Look-ups in named tables: a row name and a column name give one cell, copied from the table.

Table teme
cols = fud, dirib, rel, lavuga, bitodo, bife, madulep, zan, mudar
teted: [0.83, -0.02, 0.65, 0.51, -0.14, -0.49, -0.53, -0.32, 0.39]
boto: [-0.06, 0.76, -0.16, -0.46, 0.23, -0.60, 0.41, -0.08, 0.65]
vab: [0.74, 0.62, 0.43, 0.79, 0.33, -0.34, -0.27, 0.10, -0.26]
sapori: [0.44, 0.41, -0.56, 0.30, 0.75, 0.65, 0.70, -0.07, -0.38]
tibif: [0.42, -0.55, -0.10, 0.31, -0.22, -0.39, -0.29, 0.71, 0.22]
nupub: [0.46, 0.16, 0.86, 0.37, 0.02, 0.00, 0.67, 0.28, 0.24]
kep: [-0.36, 0.64, -0.72, -0.10, 0.16, -0.46, 0.11, 0.00, 0.67]

dirib of vab: 0.62
fud of teted: 0.83
madulep of kep: 0.11
madulep of nupub: 0.67
lavuga of teted: 0.51
bitodo of vab: 0.33
fud of nupub: 0.46
Which row has the largest rel? nupub

gepi.tsv
	rinobo	sir	bezala	pomima	zel	rif	dofi	golepat	neb	leg
tetid	169	100	136	53	68	141	104	174	181	164
tik	153	174	124	205	163	117	190	113	104	120
nopusan	182	90	86	61	30	82	121	177	178	163
bol	207	92	122	8	5	136	109	107	107	101
simas	198	172	51	207	83	37	234	43	18	53
gikopup	172	121	166	63	92	180	113	127	131	126
vomul	194	101	105	52	29	109	126	129	127	122
rir	117	171	183	195	221	181	151	173	177	176

pomima of tetid = 53
rinobo of vomul = 194
rinobo of tik = 153
pomima of vomul = 52
leg of tik = 120
neb of nopusan = 178
rif of vomul = 109
dofi of vomul = 126
golepat of nopusan = 177
bezala of vomul = 105
Row with the largest zel: rir

bugu =
	tilimor	kolalo	guz	zet	lov
dukep	236	5	67	227	10
venaz	102	221	235	86	183
pimikiv	125	95	97	127	100
zop	122	116	128	117	105
fupot	136	64	62	143	81
kitune	53	178	164	49	158
rikepad	12	236	205	8	210
rudif	158	45	67	157	53

What is the guz of dukep in bugu?
67
What is the zet of rudif in bugu?
157
What is the kolalo of zop in bugu?
116
What is the tilimor of zop in bugu?
122
What is the lov of rudif in bugu?
53
What is the zet of kitune in bugu?
49
What is the lov of zop in bugu?
105
What is the lov of dukep in bugu?
10
What is the zet of rikepad in bugu?
8
What is the tilimor of rudif in bugu?
158
What is the lov of venaz in bugu?
183

rez.tsv
	nadudi	taf	led
kam	1329	1889	6751
birute	3427	3915	5832
veb	5312	660	993
latovob	4084	5563	5423
loz	3243	7521	6085
mumabo	467	1152	6284
dovesad	6316	2529	6242
vivi	612	5784	6898
lur	5234	6864	1075
lupul	1881	5469	1160
buze	4374	3979	2518

What is the nadudi of buze in rez?
4374
What is the taf of buze in rez?
3979
What is the nadudi of lupul in rez?
1881
What is the nadudi of loz in rez?
3243
What is the taf of birute in rez?
3915
What is the nadudi of veb in rez?
5312
What is the led of lur in rez?
1075
What is the taf of lur in rez?
6864
What is the nadudi of lur in rez?
5234
What is the taf of lupul in rez?
5469
What is the led of lupul in rez?
1160
What is the nadudi of vivi in rez?
612
What is the taf of latovob in rez?
5563
What is the taf of veb in rez?
660
What is the nadudi of birute in rez?
3427
What is the nadudi of kam in rez?
1329
What is the taf of vivi in rez?
5784
What is the led of kam in rez?
6751
What is the taf of loz in rez?
7521
What is the led of buze in rez?
2518

kib.csv
,ver,sizaga,tof,supo,saramuk,zas,fer,dosenu,bal
muz,138,95,109,125,132,129,166,93,128
nusemak,162,115,140,145,146,149,142,154,133
gab,73,87,128,74,150,217,185,113,127
nazuf,139,57,114,124,134,133,178,77,138
berok,154,86,131,132,149,157,161,152,127
legule,70,81,119,76,147,209,189,120,116
zur,158,83,134,127,151,159,162,155,125

bal of berok is 127
supo of legule is 76
zas of gab is 217
fer of nazuf is 178
saramuk of nusemak is 146
tof of gab is 128
tof of nazuf is 114
fer of muz is 166
saramuk of berok is 149
supo of berok is 132
sizaga of berok is 86

tis.csv
,nozofad,lim,gibi
zela,31.47,30.12,37.89
difiv,51.26,34.28,40.06
mit,97.07,7.10,40.31
kefure,32.69,29.31,74.47
lemoku,-59.77,2.71,91.65

mit, gibi -> 40.31
kefure, lim -> 29.31
lemoku, lim -> 2.71
mit, lim -> 7.10
difiv, lim -> 34.28
difiv, nozofad -> 51.26
zela, gibi -> 37.89
zela, lim -> 30.12

Table rozig
|  | vofigo | feduvev | kenar | musupu | suf | ladek | sovanag | les |
|---|---|---|---|---|---|---|---|---|
| leta | 0.357 | 0.378 | 0.313 | 0.675 | 0.522 | 0.444 | 0.396 | 0.471 |
| vuka | 0.413 | 0.162 | 0.316 | 0.295 | 0.365 | 0.394 | 0.749 | 0.867 |
| dom | 0.482 | 0.508 | 0.542 | 0.683 | 0.639 | 0.351 | 0.449 | 0.361 |
| bagubam | 0.592 | 0.674 | 0.625 | 0.491 | 0.308 | 0.665 | 0.329 | 0.636 |
| mapefa | 0.324 | 0.303 | 0.351 | 0.251 | 0.323 | 0.678 | 0.759 | 0.657 |
| lak | 0.506 | 0.481 | 0.625 | 0.621 | 0.587 | 0.350 | 0.462 | 0.231 |
| gevama | 0.551 | 0.609 | 0.589 | 0.465 | 0.336 | 0.607 | 0.177 | 0.695 |
| luf | 0.437 | 0.359 | 0.282 | 0.188 | 0.122 | 0.852 | 0.674 | 0.507 |
| muf | 0.559 | 0.535 | 0.656 | 0.509 | 0.636 | 0.284 | 0.478 | 0.225 |
| bav | 0.605 | 0.533 | 0.608 | 0.418 | 0.433 | 0.641 | 0.218 | 0.677 |
| katigu | 0.265 | 0.368 | 0.259 | 0.199 | 0.196 | 0.790 | 0.643 | 0.480 |
| zap | 0.546 | 0.507 | 0.537 | 0.646 | 0.609 | 0.322 | 0.470 | 0.297 |

What is the suf of leta in rozig? 0.522
What is the feduvev of lak in rozig? 0.481
What is the sovanag of katigu in rozig? 0.643
What is the kenar of katigu in rozig? 0.259
What is the vofigo of mapefa in rozig? 0.324
What is the feduvev of muf in rozig? 0.535
What is the sovanag of zap in rozig? 0.470
What is the suf of lak in rozig? 0.587
What is the vofigo of zap in rozig? 0.546
What is the vofigo of vuka in rozig? 0.413
What is the kenar of bagubam in rozig? 0.625
What is the kenar of leta in rozig? 0.313
What is the musupu of muf in rozig? 0.509
What is the vofigo of bav in rozig? 0.605
What is the feduvev of leta in rozig? 0.378
What is the les of lak in rozig? 0.231
What is the feduvev of zap in rozig? 0.507

